Each row below holds a small network's activations on one input, seen along a few directions.
In each table, some parts of the input vary, and every possible input appears once, in random order.
A made-up example of a description, with smaller parts first: values(3) and (point or line(11) or (line(4) and ring(8))).
Shared parts are said once, and a part with two or three values counts as separate values.
(in the rows, 128 means zero)

Other details of the inputs shift rows strongly along two fixed directions, in all tables alike. That doesn't count.

Table:
row 1: [168  90 158 151 135 119  85 108 173 142 206 135 107  95]
row 2: [ 81 111 109 112 152 156 143 100  61 104 133 117 134 139]
row 3: [102 149 133 122 105  88 133 153 125 132  46  97 141 147]
row 4: [141 167 173 115  90  83 106 148 173 160  86  97 124 126]
row 5: [138 112 124 152 164 144 138 110 129 129 185 137 140 119]
row 6: [ 78  67  93 136 177 165 144 120  52 107 169 137 168 136]
row 7: [156 123 124 162 128 136 114 127 155 144 170 148 127 100]
row 8: [157 193 149 129  82  90 114 160 192 159  72 114 133 121]
row 9: [124 166 157 109 106  86 111 133 160 149  63 100 130 124]
row 10: [ 90 146 114 142 126 104 127 169 136 178  54 108 158 142]
row 11: [ 35 162 107 107 127 119 165 130  60 133  34  79 172 168]
row 12: [138  91 132 116 139 137 119 117 114  96 156 148 113 118]
row 13: [188 124 156 131 127 134 125 114 161 117 202 148  94 111]
row 14: [ 81  87  79 137 168 162 141 134  82 133 145 136 158 143]
row 15: [142 191 129 133  96  93 119 145 174 150  44 105 133 121]
row 16: [178 129 137 129 116 144 110 120 168 116 172 155 108 102]
row 17: [ 75 107 116  99 155 172 149 107  57 104 147 125 148 142]
row 18: [ 42 160 112 103 123 122 166 134  53 136  50  88 174 171]
row 19: [153 156 170 121  88  72 102 171 179 151  73 106 126 127]
row 20: [158 186 141 139  80  85 115 143 195 150  66 111 118 121]
row 21: [ 97  93  94 106 152 180 146 127  79 107 148 148 132 144]
row 22: [187  95 138 125 119 132  94 119 180 119 175 164  74 106]
row 23: [108 116 102 126 172 172 165  93  68  90 166 138 127 138]
row 24: [192 125 156 137 118 124 128 106 162 119 193 148  89 116]
row 25: [189 130 140 143  97 131 110 113 169 119 181 158  92 111]
row 26: [137 151 156 125  90  77 117 158 152 142  70 108 128 139]
row 27: [161 100 143 130 124 116 103 124 142 106 146 135  97 113]
row 28: [ 61 150 126 134 138 112 138 142  93 166  67  89 178 143]
row 29: [167 115 124 159 131 134 107 121 171 139 181 148 128  98]
row 30: [ 68 179  88 109 132 139 163 136  85 129  39 112 178 149]
row 31: [ 87 120  94 110 178 179 179  95  51  90 153 140 148 143]
row 32: [167 113 144 161 151 133 124 113 152 136 201 147 115 104]
row 33: [156 160 147 128  80  79 107 162 190 162  69 119 108 138]
row 34: [109 115 111 114 171 181 166 102  73  94 176 144 140 137]
row 35: [102 158 111 119 115 105 129 156 136 148  32 104 134 147]
row 36: [159  97 153 118 127 130 106 131 142 107 164 145 109 112]
row 37: [188  98 139 138 102 120  98 123 186 124 170 151  67 114]
row 38: [139  99 118 118 127 154 124 135 123 120 169 150 105 133]
row 39: [ 82  72 102 141 170 161 143 126  52 112 170 141 156 132]
row 40: [142 118 123 133 143 149 151  97 113 100 177 139 108 131]
Description of these inputs: ring(5) and (values(2) or ring(6)).
Changing only the ring(5) part turns row 31 into row 22. The same change can be made to row 13. Which row results?
> row 38
Changing only the ring(5) part turns row 4 into row 8. The same change can be made to row 11. Which row results?
> row 20
List by row number the other rows that have the ring(5) part in common with row 3.
> row 6, row 12, row 19, row 26, row 27, row 36, row 39
Which other rows does row 1 become when the ring(5) part takes its other values? List them by row number.
> row 5, row 6, row 14, row 29
Which other rows does row 28 become when the values(2) part takes its other values? List them by row number.
> row 1

Table:
row 41: [111  97 107 116 150 154 126 121  94  94 134 146 129 131]
row 42: [142 113 107 134 115 145 121 115 131 109 167 151 100 126]
row 43: [144 114 144 115 138 147 123  96 130 117 168 138 117 111]
row 44: [ 99  90 120 136 157 141 128 111 101 124 148 125 134 129]
row 45: [108 158 134 120 115  90 136 136 138 152  57  89 120 140]
row 46: [134 113 109 145 151 149 137 126 129 134 170 151 132 125]
row 47: [145 118 125 149 114 118 108 136 165 138 140 137 125 107]
row 48: [128 118 106 116 153 162 150 119 105 107 152 154 137 128]
row 49: [114 153 116 126 107  92 127 146 121 138  44 104 130 143]
row 50: [109 167 140 125 110 104 136 117 126 134  89 110 132 141]
row 51: [103 114 126 138 157 138 133 107  95 124 167 128 144 123]
row 52: [156 103 139 153 120 102  97 137 165 144 122 134 118 115]
row 53: [105 133 104 113 160 163 161 113  77 100 143 135 158 132]
row 54: [ 53 116 103 104 127 162 181 138  35 113 107 116 165 178]
row 55: [145  99 144 120 147 140 115 107 136 106 155 133 106 118]
row 56: [157 139 144 152 129 120 122 131 160 145 156 125 130 102]
row 57: [180 140 134 139 108 122 124 126 169 139 147 140  94 117]
row 58: [119 162 152  97 103  97 121 173 135 139  72 105 148 139]
row 59: [183  99 167 136 107 111  87 148 172 154 196 138  98 114]
row 60: [124 183 139 138 110 110 147 136 139 134  75 106 143 146]
row 61: [128 160 127 116 109 122 107 148 167 145  80 124 129 122]
Changing only one part turns row 41 into row 49. The same change can be made to row 48. Which row results?
> row 57
What do these inputs look like to the network?
> values(3) and (point or ring(6))
List by row number the other rows that have the values(3) part in common with row 59.
> row 44, row 46, row 47, row 51, row 52, row 56
